Each row has a name. Each piece below is followed by the name of the row it came from, unless a question asks for something else. Each question is about the rows just above it.

Columns, left to right: N U V T M J X E S D
[133 148 131 116 108 133 108 127 128 113] : J_769
[154  74 127  75  57 153 134 138 127 142] : J_329
[133 180 137 137  90 147  85 133 133 133] : J_407
[103  71 120 153 168 103 178 121 118 173] : J_12
[113 141 154 169 133 115 168 123 121 160] : J_391
[112 153 126 153 162 114 111 121 126 121] : J_919
[127 155 144 127  47 126 127 124 106 125] : J_891
[ 98 170 170 170  63 140 140 105  90 140] : J_240
How many times does J_891 hold [126]? | 1
asked: [126 127] | J_891
Which column holds this, read top down? [134  85 178 168] | X
How many times does J_407 hold [133]? | 4
Times [170] occurs in J_240: | 3

Columns, left to right: W Z R K P Y H Q C G
[150  98 116 127 115 100 221 112 116 154]  J_769
[158  97 113 116  88  81 189 104 119 158]  J_891
[102  62 172  83 126 111 169 137 138 128]  J_919
[111 158 184 123 134 150 100 144  81  72]  J_391
[145 199 144 100 123 184  81  72 150 134]  J_329
[145 199 119 160  77  93 167 168 124 106]  J_407
[134 121 134 118 199 141 136  72  47 126]  J_240
[138 120 101 120 168 135 179 174 217 142]  J_12
[ 94  65 138  72 180 169 129 114 128 130]  J_864
[111 168 137 138  81 125  92 104 115 151]  J_684
[145  91 159 100 162 116 192 150 139 118]  J_845
Which row holds [184 123 134 150 100 144  81  72]? | J_391
The row with [138  81] is | J_684
asked: [111 169 137 138] | J_919

Columns, left to right: Dol vidi tude zaz ribe furi Puf seka tekid
[133 133 119 122 128 133 129 133 129] = J_240
[181 160  56 123 127 167 124 142 151] = J_12
[136 139 117 122 128 132 130 125 130] = J_329
[138 158  98 113 128 133 132 115 132] = J_845
Count of [124] in J_12: | 1
Count of [134] in J_240: | 0
Count of [128] in J_845: | 1

Columns, left to right: Faz dovu nelol Bogo zivi
[136 198 134 175 134]  J_919
[135 182 137 174 135]  J_191
[175 198 134 175 134]  J_407
[135 182 133 137 193]  J_845
[135 182 130 137 193]  J_12
How many times does J_919 hold [198]? | 1
[193 193] is in which column, read top down? | zivi
Times [136] occurs in J_191: | 0
How many times does J_407 hold [175]? | 2

Columns, left to right: lutu vadon mopa Zivu Nar
[207 178 178 207 178]  J_919
[173 162 166 166 208]  J_240
[169 169 174 214 165]  J_864
[169 169 174 174 169]  J_769
[172 156 198 198 177]  J_845
Which column holds this, read top down? [178 166 174 174] | mopa
Which row holds [169 169 174 174 169]? | J_769
Which column holds [174 174] top down? | mopa
Count of [178] in J_919: | 3

Columns, left to right: pati Ralo bavo Fumun tegat kep fisor das
[ 91  72 149 158 113 187 178  93] : J_684
[ 67 163 100 147 148  53 167 131] : J_407
[163 102 147 162  53  53 167 131] : J_891
[159 113 224  88 126 116  94 125] : J_919
[201 179 180 179 178 133 117 117] : J_240
Which column holds [ 93 131 131 125] top down? | das
asked: [113 224  88 126 116  94] | J_919
asked: [163 100 147] | J_407
How many times does J_891 hold [163]? | 1
Times [179] occurs in J_240: | 2
Which row holds [158 113]? | J_684
asked: [163 100] | J_407

Columns, left to right: roto kor patiz ruze Nur nudu doli ludi bimap
[ 94 103 159 137 159 143 159 120 159] = J_891
[156 149  63  38 133 142 120 158 137] = J_845
[125 169 131 169 140 172 172  77 169] = J_769
[ 78 101 168 132 131 138 121 112 110] = J_240
[152 153 122  81 130 170 125 104 134] = J_329
[143 172  99 140  99 124  92 132 117] = J_12
Where do [131 138 121 112] appear? | J_240
Count of [143] in J_891: | 1
How many times does J_769 hold [169]? | 3
How many times does J_891 hold [159]? | 4

Columns, left to right: nurak sozo kasis bozu pezav vin pobok
[162 100 127 153 137 132 125] = J_391
[183 183 138 138 148 121 116] = J_845
[125  45 120 135 104 131 140] = J_864
[140 119 164 184 164  88  99] = J_407
[131 111 136  96 133 118 122] = J_12
[138  78 160 107 151  91 105] = J_684
[126 182 121 102 131 139 130] = J_191
[139  87 162 103 155  89 103] = J_329
[129  44 130 122 114 121 132] = J_240
[121 155 107 180 110 152 144] = J_891
Which column holds this, read top down? [ 88 118  91 139  89 121 152] | vin
Times [138] occurs in J_845: | 2
Which row holds [162 103]? | J_329
[ 99 122 105] is in which column, read top down? | pobok

Columns, left to right: Zizu nal fipo tasa pulol
[115 164 166 212  84] : J_329
[ 78 142 151  91  57] : J_391
[139 153 155  96 126] : J_407
[105 151 151 145  52] : J_845
[ 94 196 207 152  34] : J_891
[ 96 110 104  83 101] : J_191
[163 101  87 158 172] : J_864
Which column holds this, read top down? [ 57 126  52  34 101] | pulol
Which column holds [105  94  96] top down? | Zizu

Columns, left to right: F L B A
[ 32 116 131 116]  J_329
[ 51 107  98 194]  J_891
[133  82 162 194]  J_919
[ 81  33  72 194]  J_12
[140 118  75 194]  J_240
[ 72 101 117 194]  J_391
[137  63 128 194]  J_864
[ 91 100 129 194]  J_684
[151  72 125 194]  J_845
[101 111 100 194]  J_769
Times [32] occurs in J_329: | 1
[101  63 100  72] is in which column, read top down? | L
[137  91] is in which column, read top down? | F

Columns, left to right: renov girem mivu Futo zod tes lal nimu Maba vodiz
[125 131 117 107 113 102 140 115  86 109] : J_845
[155 117 162  97 140 185  92 127 155 115] : J_919
[133 150 114 190 124 122 114 124 119 114] : J_891
[155 117 162  97 140 108  92 127 155 115] : J_191
[ 81 102 116 134 130 119  83 116 150 176] : J_329
[212 142 210  86 170 121 116 148 178  50] : J_684
[166 142 154 117 152 131 143 139 133  84] : J_769
[161 113 153 100 131 113 135 132 121  74] : J_864
[133 150 114 190 144 133 169 151 151 151] : J_12
Where do [150 114 190 124 122] appear? | J_891
asked: [154 117 152] | J_769
Count of [113] in J_891: | 0
Times [151] occurs in J_12: | 3

Columns, left to right: Kegav biz Nifi Revo fopub tibid Kizo lize Gar fizat
[113 120 197 174 197  83  77 197 150 164]  J_684
[120 164 114 111 131 136 129  80 121 128]  J_919
[120 192  75 124 104 166 124 124  75 204]  J_845
[113 120 160 174 197  83 150 218  99 158]  J_391
[120 164 114 111 131 129 136  80 121 147]  J_769
[104 197 131] is in which column, read top down? | fopub
How many times does J_684 hold [198]? | 0
Count of [165] in J_845: | 0
[136 129  80] is in which row? | J_919
Count of [124] in J_845: | 3

Columns, left to right: fil Mafu Buke Bezi
[159 133 127 136] : J_329
[134 163 124 114] : J_919
[134 166 125 116] : J_845
[135 171 124 115] : J_769
[133 159 125 118] : J_391
[132 125 125 115] : J_684
[133 163 114 124] : J_864
asked: [133 159] | J_391
The row with [163 124 114] is | J_919
[163 166 171 159 125] is in which column, read top down? | Mafu
Times [125] occurs in J_684: | 2
asked: [134 163] | J_919
Where do [159 133] appear? | J_329

Columns, left to right: sezad Numad fata reke gir
[204 170 169 172 170] : J_891
[165 150 138 169 124] : J_12
[172 168 168 172 168] : J_191
How many times does J_191 hold [168]? | 3
Times [169] occurs in J_891: | 1
Which column holds [170 150] top down? | Numad
Which column holds [169 172] top down? | reke
Which column holds this, read top down? [204 165] | sezad

Columns, left to right: kosit Pulu Vefab Ridaf livid sezu dat
[142 150 154  98 155  98 124] : J_391
[211 185  41 108 187 202 178] : J_407
[113  98 146 113 155  98 105] : J_684
[148  82  86  95 146  83 106] : J_240
[125  97 115 152 125 142 122] : J_919
[126  77  99 158 108 153 115] : J_12
Count of [98] in J_684: | 2
Which column holds this, read top down? [108 113  95 152] | Ridaf

Columns, left to right: Bak nutas ladug tovi
[180 148 158 118] : J_391
[130 130 130 202] : J_845
[153 130 168 130] : J_240
[158 116 168 151] : J_684
[118 138 136 128] : J_891
[118 131  77 121] : J_329
The row with [158 118] is | J_391
How many times does J_329 hold [119]? | 0
Count of [130] in J_845: | 3
Which column holds this, read top down? [153 158] | Bak
Which column holds [158 130 168] top down? | ladug
[168 136  77] is in which column, read top down? | ladug

Columns, left to right: fir zilep visog boso
[ 96 122 114 111] = J_891
[ 98 113 111 114] = J_864
[ 51 111  84 108] = J_407
[129 122 108 123] = J_391
[112 121  84 108] = J_240
[ 89 113 103 103] = J_919
[ 74 110  92 110] = J_12
[101 112 101 101] = J_329
[120 123 110 120] = J_845
[ 89 113 104 120] = J_191
Count of [101] in J_329: | 3
asked: [114 111] | J_891
Which column holds [114 108 123 108 103 110 101 120] top down? | boso
Times [113] occurs in J_919: | 1

Columns, left to right: mokip vuve lur lud fogus kirez bem Fuz buf mipid
[142  76 176  86 116 119 156 192 158 173] : J_919
[141 187  91 192 172 107 122 171 170  89] : J_891
[102  97 126 154 155 202  92  81  94 126] : J_407
[145  79 129  56 130 147 157 147 181 182] : J_391
[ 68 153 115 131 133 130 107 160 155 127] : J_845
[102 123 157  94 142 148 157  97 126 102] : J_329
[172 132 140 117 197 158 157 122 141 112] : J_12
[ 88 152 160 144 125 129 150 139 121 136] : J_191
[ 87 134  80  74 120 124 119 130 130 163] : J_240
[129 160 147 155 139 167 101 140 133  86] : J_864
[165 103 123 113 117 138 105 123 109 128] : J_684
[160  97 122 139] is in which column, read top down? | Fuz
The row with [103 123] is | J_684
asked: [134  80  74] | J_240
[139 130 140 123] is in which column, read top down? | Fuz
[129 124 167] is in which column, read top down? | kirez
Which column holds this, read top down? [117 144  74] | lud

Columns, left to right: kalab Kugur nug Zofe
[225 185 105 126] -> J_12
[127 183 119 171] -> J_191
[195 194 111 147] -> J_919
[137 109 138  86] -> J_845
[182 183 119 119] -> J_329
[159 140 189  46] -> J_891
Which column holds [185 183 194] top down? | Kugur
Which row holds [189  46]? | J_891
Which row holds [137 109 138]? | J_845
Times [183] occurs in J_329: | 1

Columns, left to right: naren Gegil Dul vep Velo pubab fifut kuf
[ 55 123  86  85 165 159 140 181] : J_891
[119 118 123 135 127 100 128 131] : J_240
[158  97  55 124 119 173 158 180] : J_407
[126 126 118 138 137 113 116 127] : J_329
[128 135 113 146 114 134 137 122] : J_769
[125 168 160 141 120 149 119  87] : J_864
asked: [165 159 140] | J_891
asked: [ 55 124] | J_407

Columns, left to right: tuzod vik Zerer robur pipug Zos
[115 143 119 113 118 102] = J_329
[111 138 122 112 105 102] = J_191
[116 117 117 122 120 104] = J_391
[113  80 125 107 120 103] = J_684
[103 122 124  87  97  93] = J_769
[119 172 129 109  96  76] = J_240
[130  81 141 145 168 141] = J_12
[106 127 159  61  90 124] = J_891
[102 113 118 102 102 109] = J_919
Times [130] occurs in J_12: | 1
[145 168 141] is in which row? | J_12
The row with [119 113 118 102] is | J_329
How many times does J_919 hold [102]? | 3
[113 103 119 130] is in which column, read top down? | tuzod
Which column holds [117  80 122 172] top down? | vik

Columns, left to right: Mek Sovo Vitu Baro Pas Bogir nis
[204 160 137 159 140 142 116] : J_191
[141 155 205 160 146 163 117] : J_769
[ 84 141 155 205 158 161 139] : J_12
[122 147 123 205 123 147 123] : J_845
Which column holds [163 161] top down? | Bogir
The row with [205 123] is | J_845
Count of [123] in J_845: | 3
asked: [147 123 205 123 147] | J_845

Columns, left to right: tofe buki Vum muf tudoz gibi pasa bub
[117 164  59 142  50 169 203 188] = J_919
[125 129 128 126 125 132 136 128] = J_191
[122 115  59 142 125 137 118 118] = J_864
[140 125 121 121 123 131 125 126] = J_684
[122 115 121 125 127 121 136 138] = J_407
[127 197 105 126 121 122 114 142] = J_769
[128 127 122 126 134 124 127 119] = J_240
[124 126 128 128 129 125 128 127] = J_891
[ 59 121 121 105 122 128] is in which column, read top down? | Vum
Which column holds [140 122] top down? | tofe
asked: [117 164  59 142  50 169 203 188] | J_919
asked: [122 115  59 142 125 137 118 118] | J_864

Columns, left to right: Kinod kad Fes Git
[120 127 121 126]  J_191
[129 121 129 137]  J_845
[128 115 190 201]  J_919
[129 131 121 153]  J_407
Which column holds [190 121] top down? | Fes
[127 121] is in which column, read top down? | kad
asked: [129 121 129] | J_845
Which row holds [120 127]? | J_191
Times [129] occurs in J_845: | 2

Columns, left to right: kod rupo Bul Dopog
[ 94  62  53 128] -> J_845
[159 132 137 129] -> J_684
[138 137 152 122] -> J_919
[121 203  89 139] -> J_329
Which column holds [159 138 121] top down? | kod
asked: [ 62  53 128] | J_845

Columns, left to right: fide kezar zuz Genuv dapi gazul vof
[164 204 125  93 194 122 123]  J_864
[161 202 128  88 193 121 117]  J_684
[122  93 187 104 103 155  94]  J_845
[126 112 195  95 120 158  98]  J_12
[107  79  58 154  70  96 137]  J_769
[107  79  58  91 192 123 119]  J_891
[165 203 128  91 192 116  96]  J_240
Which row holds [203 128  91 192 116]? | J_240
Where do [ 79  58 154  70  96 137] appear? | J_769
Which column holds this, read top down? [125 128 187 195] | zuz

Columns, left to right: poza viri zotal kilez fasa
[193 194 194 194 116]  J_240
[117 117 125 118 117]  J_391
[151 110 101  89 130]  J_191
How many times does J_240 hold [194]? | 3
Which column holds [194 117] top down? | viri
Which column holds this, read top down? [194 125] | zotal
asked: [193 194 194 194 116] | J_240
asked: [194 116] | J_240
How many times does J_391 hold [116]? | 0
Where do [118 117] appear? | J_391

Columns, left to right: keroz Led siso veleg munur rop
[179 140 140 162 122  80] = J_407
[136 100 118 183 132  79] = J_684
[196 115 118 141 112 161] = J_240
[195 152 145 142 119 102] = J_891
[ 67 133 139 101 160 154] = J_919
[ 65  94 116 135 156 145] = J_12
[175 104 119 180 125  99] = J_191
[129  97 111 120 138 199] = J_769
[138 180 173 111 154 102] = J_391
[148  82 102 181 121 112] = J_845
[194 147 136 112 112 161] = J_329
[ 79 161 102 154 145  99 199 102 112] is in which column, read top down? | rop
Which column holds [ 65 175 129] top down? | keroz
The row with [179 140] is | J_407
[111 181 112] is in which column, read top down? | veleg
Which column holds this, read top down? [183 141 142 101] | veleg
Which column holds this, read top down? [195  67  65 175 129 138] | keroz

Columns, left to right: goso satu Ridal fopog vilo Poren gife zedo vovib fifu
[151 182 171 221 182 146 182 166 192 182] = J_12
[166 166 201 178 151 169 175 180 164 160] = J_391
[159 153 153 168 147 197 163 169 152 181] = J_684
[167 171 163 208 176 184 189 160 162 168] = J_845
[180 173 171 159 190 153 170 175 168 184] = J_864
[171 164 181 165 168 163 158 156 162 168] = J_769
[167 171 163 154 176 184 189 160 162 168] = J_891
[157 161 182 159 172 175 147 153 158 167] = J_329
[151 174 171 221 182 146 182 166 155 169] = J_407
[172 189 158 155 184 181 166 163 160 175] = J_191
Which column holds [169 175] top down? | fifu
Times [182] occurs in J_12: | 4

Columns, left to right: vuf Soben nif Sopaf Zisod pigiv
[104 187  89 163 170 118] -> J_391
[156 133 133 134 147 148] -> J_329
[ 87 133 104  57  97 117] -> J_845
[135 164 119 136 180 151] -> J_407
[ 79 180 150 162 144 149] -> J_919
[134 191 160 136 136 155] -> J_891
[107 165 154  95 147 121] -> J_240
Count of [134] in J_329: | 1
Which column holds [164 180 191] top down? | Soben
[147  97 180 144] is in which column, read top down? | Zisod

Columns, left to right: rolen mis dimo votiv gegur zot kuz zal
[105 182 112 105 119 105 182 128] : J_240
[104 104  56  75 121 121  97 121] : J_12
[122 182 112 105 119  35  93 128] : J_864
Count of [106] in J_240: | 0
Count of [35] in J_864: | 1
asked: [121  97 121] | J_12
Count of [121] in J_12: | 3
[121 119] is in which column, read top down? | gegur

Columns, left to right: Tokim sevo Vara Tubog bab ves Zasel
[111 132  82 139  81 180  52] = J_240
[ 72 113 154 115 153 111 146] = J_191
[131 112 117  87 116 150  84] = J_891
[ 91 159 143 159 127 159 173] = J_329
[167 166 106 133 160 132 169] = J_684
[189 134 137 145 163 115 115] = J_12
[ 87 128 110 153 119 163 134] = J_919
[137 108 107 172  94 185 128] = J_391
[129  85  85 204  38 204  77] = J_769
[ 87 128 110 153 119 163 157] = J_864
[129 118 107 131  84 107 175] = J_407
Which column holds [116 127 160 163 119  94  38 119  84] top down? | bab
asked: [116 150  84] | J_891
Times [85] occurs in J_769: | 2
Count of [158] in J_329: | 0
Which column holds [163 119] top down? | bab

